Each row below is a small network's average activation on inputs in which a field has the value named, seen along a few directions.
Values that are neighbours, or in one group, have similar rows; names and order tell nothing.
Random noise pushes rows far along 2 fixed directions. That doesn't count. These rows show it; they differ only by the noise:
[129, -413, -738, -740, -239, 232, -323, 52, -444, -252, -309, 110, -257, -82]
[5, -154, 442, 281, 42, -265, -232, 86, 350, -231, -89, -308, -493, 324]
[472, 215, -188, 242, 86, -218, 393, -41, -110, 157, 661, 173, -396, -589]
[97, -203, -25, -69, -48, -91, -197, 61, 32, -197, -84, -115, -403, 89]


Field B:
b1: [-251, 293, -345, 329, 38, 235, -59, 249, -11, 73, -3, 378, 111, -259]
b4: [-147, -173, -544, -208, -34, 171, 535, 32, -291, 248, 107, 86, 145, -11]
b8: [-39, -166, 384, -155, -163, 198, -127, -326, 46, -272, 1, -144, 581, -76]
b9: [64, 236, -198, -390, 186, 350, 225, -119, -494, 106, -50, -361, 332, -480]
b3: [-325, -398, 445, 72, -108, -166, -300, -311, 264, -62, -247, -238, -297, 864]
b6: [-117, 547, -235, -16, -122, -115, 153, 36, -346, 200, 313, 617, 452, -340]
b5: [-193, -263, 196, 6, 105, -62, 27, 112, -263, 199, 5, 410, 499, -344]
b2: [101, -55, -177, -133, -235, 208, -624, 105, 486, -88, -686, -96, 38, 415]
b10: [-193, 66, 243, -276, 232, 44, 58, 2, 304, -39, -418, -352, 311, 684]
b7: [240, 158, 420, 543, 92, -284, 130, 103, 277, -36, 330, -167, -546, 22]
The values of B form a ring.
Going along B from b2 by way of its neighbour b1, in what order are b6, b5, b10, b7 met?
Answer: b6, b5, b10, b7
What is the length, in steps, of the shortest route from b9 to b4?
Answer: 2

Field J:
j4: [99, -414, -8, 45, -27, -112, 309, -461, -166, 150, 67, 88, 69, -35]
j15: [-7, 25, -710, -562, -74, 545, 183, 25, -467, 15, -268, -41, 118, 255]
j9: [-331, -64, -329, -707, 114, 152, -257, -147, -107, -196, -359, 307, 392, 172]
j7: [429, 25, 226, -140, 20, 192, -22, -94, 48, -145, 105, -270, 59, -342]
j10: [-296, -112, 17, -335, 67, 4, -393, 96, -154, 46, -616, -86, 603, 509]
j5: [138, -10, 186, 273, 112, -332, 123, 265, 163, -101, 131, 73, -601, 153]
j2: [171, 147, -144, -45, 71, -218, -80, 164, -211, -26, 193, 7, -374, -179]
j11: [-212, -159, -310, -384, -262, 76, -317, 105, -134, -278, -319, -126, 137, 248]
j12: [-325, -275, 514, 383, 123, 0, -29, 340, 107, -142, -47, -8, 103, -164]
j13: [61, 94, -227, 172, 310, 103, 581, -65, 113, 375, 238, -385, -175, -240]
j14: [-33, 141, -186, 233, -188, 155, -373, -18, 176, -70, -18, 180, -66, 285]
j3: [175, -77, -70, -379, -193, 78, -331, -171, -86, -467, -323, -239, -14, -34]
j1: [237, 303, -184, 368, -152, -20, 61, 138, 437, 393, 189, 364, -87, -208]
j8: [-233, 96, 307, 290, -2, -138, 24, 101, -44, -23, 139, 145, 56, -428]
j6: [17, -66, 339, 74, -141, -151, 187, -248, -48, 287, 408, 86, -92, 107]
The values of J form a star with 7 arms.
Which values are neighbours of j15? Give them in the order they are listed.
Answer: j11, j13
Which values are neighbours of j1? Give them in the order they are listed.
Answer: j14
Which values are neighbours of j10? Give them in the order they are listed.
Answer: j9
Which values are neighbours of j7? Give them in the order they are listed.
Answer: j3
Which values are neighbours of j5? Give them in the order they are listed.
Answer: j2

Field F:
f7: [-116, 59, -232, -141, -87, -92, -490, 113, -172, -211, -15, 619, -13, -28]
f10: [8, -193, -304, -275, -274, 48, -41, -310, 37, 65, -173, -361, -547, 772]
f6: [-30, -108, -24, -642, -94, 251, -403, -26, 204, -230, -651, -225, 504, 481]
f2: [-54, 231, 555, 50, 308, 24, -26, -330, -44, -137, 43, -415, 268, -289]
f5: [-372, 62, 7, 277, 202, 353, 6, 57, 307, 74, -142, 96, 344, 180]
f9: [68, -75, 125, 161, 231, -128, -162, 488, 475, -399, -408, -533, -611, 384]
f8: [-451, 93, -299, -153, -237, -69, -174, 454, -260, 196, -365, 351, 185, 220]
f1: [-59, -139, 800, 473, 93, -183, 553, -51, 20, -86, 524, -275, 87, -142]
f3: [213, -449, -32, -198, 210, -154, 350, -275, -333, 371, 149, 107, -55, -192]
f4: [179, -121, -207, 64, -537, 98, -546, 49, 81, -205, -129, 128, -199, -257]
The values of F form a ring.
Going along F from f9 by way of its neighbour f4, in what order are f6, f2, f8, f3 met?
Answer: f8, f6, f2, f3
What is the length, in steps, of the shortest route from f5 to f1?
Answer: 3
